These are the activations of a small neural network, seen along a few directions. Each row is one input.
Each table varies a few parts of the input and shows all the possible inputs, shuffled.
A made-up example of a description, with smaller parts first: values(3) and (point or ring(9) or (line(4) and ring(5))).
Shared parts are said once, and a part with two or three values counts as separate values.

Other details of the inputs vary at random and push rows far along three fixed directions, the same in every table; ignore that.

Table:
R1: [ 34   3  11  -9 -24  -4 -38   3  -7  -5 -55  19]
R2: [ -2 -10  -2  -6  -9   3   2   7  -5  11  -2 -13]
R3: [ -5  33  15  -2  -2  16 -12  -3  31 -34  -3  44]
R4: [-34   8  25   0 -18  44  53 -25 -11  11  30 -30]
R5: [  0   0 -12  -7  16 -11 -16   4  22 -10  -6   8]
R6: [ 13   9  20 -29 -31  14 -10  -8 -23  17 -52  -1]
R7: [-20   9  -8  -1  40  -9   5   7  34 -32  50  29]
R8: [ 15 -15   4  19  -8   1  20 -13 -31  16   4 -34]
R9: [ 20 -22 -25   4  16 -33 -25   3  -7  17 -23 -19]
R10: [-37  12   0  12  15  17  37  -6  13  -3  54 -10]
R11: [-19  34  -5  -9  16   4 -18  14  44 -31   8  52]
R12: [-16  19  29 -23 -30  40  13 -12   4  -2 -22   4]
R13: [ 17  14  -7 -20   3 -18 -39  16   0   2 -42  26]
R14: [  7 -25 -26  11  27 -31   1   2 -10  11  17 -25]
R15: [-12  -5 -18  15  22 -16   7  17   9  -5  43   9]
R16: [ 23 -44 -24   8   9 -29 -10   7 -17  21  -9 -37]
R17: [  0  -7  26   8 -26  28  32 -26 -28  21  -4 -46]
R18: [-12  15  31 -28 -32  36  10  -9   2  -3 -16  10]
R19: [  4 -23 -28  36  11 -28   6  13 -14   9  32  -5]
R20: [ 24  -5  -6  21   4 -23 -18  10  -6  -9  -3  18]
Each input here is: line(4) and ring(5).
Changing only the ring(5) part turns R6 into R19. The same change can be made to R8. Which row results?
Answer: R20
Change only the ring(5) part in R7. List by row number the other rows that result.
Answer: R5, R9, R14, R16
Change only the line(4) part in R2. List by row number the other rows that result.
Answer: R1, R16, R18

Table:
R21: [-17  11  43 -40 -16  33  19  -9   4  -1 -11  -9]
R22: [-22  15  13 -13   0  15   7   6  19 -20  25  15]
R23: [ 30   8  -5 -14 -19 -23 -54  10  -1   4 -59  39]
R24: [-10  12  -8   2   5   5   1   1  10  -3   3   4]
R25: [ 38 -12  -3   6 -15 -17 -30   5 -24  18 -60 -13]
R26: [ -3 -24 -13  18  15 -12  28   2 -23  23  31 -40]
R27: [  4   6 -20  38  26 -22  -6   7   8  -7  34  12]
R28: [ 17 -11 -39  37  21 -37 -23  17  -1  -8  13  30]
R29: [-12  33  23 -16  -3  17  -3 -10  25 -36   7  42]
R30: [ 12 -26  -8  -2 -11  -6  -4   5 -16  23 -22 -22]
R31: [-12 -20   4   1 -12  17  40  -6 -33  25  23 -53]
R32: [ -2  -8   6  -1 -11  12   8  -3   0  12  -9 -23]
R33: [  1  -1   2  13   4   6  19  -5   5 -17  30  -2]
R34: [-16  21  18 -26  12  11  -6  -5  31 -24   6  35]
R35: [  8  -5  15 -22 -17   9  -7 -11  -3   9 -36 -18]
R36: [  0  -8 -31  45  20 -25  -8  17   8 -10  34  18]
R37: [ -5  12   2 -10   1   4  -2  -9   6  -4  -8   2]
R38: [  2  -5  -9  -3  -6  -2  -1   4 -11  15 -13  -5]
R39: [-15   4  13 -11   4  14  20 -16  -4   3  13 -13]
What is each input in this table made of?
Answer: values(3) or line(4) or (values(2) and ring(6))
Start at R27 and move only the line(4) part, one step at a time. The first step leads to R25. Which rows follow, in order?
Answer: R29, R33
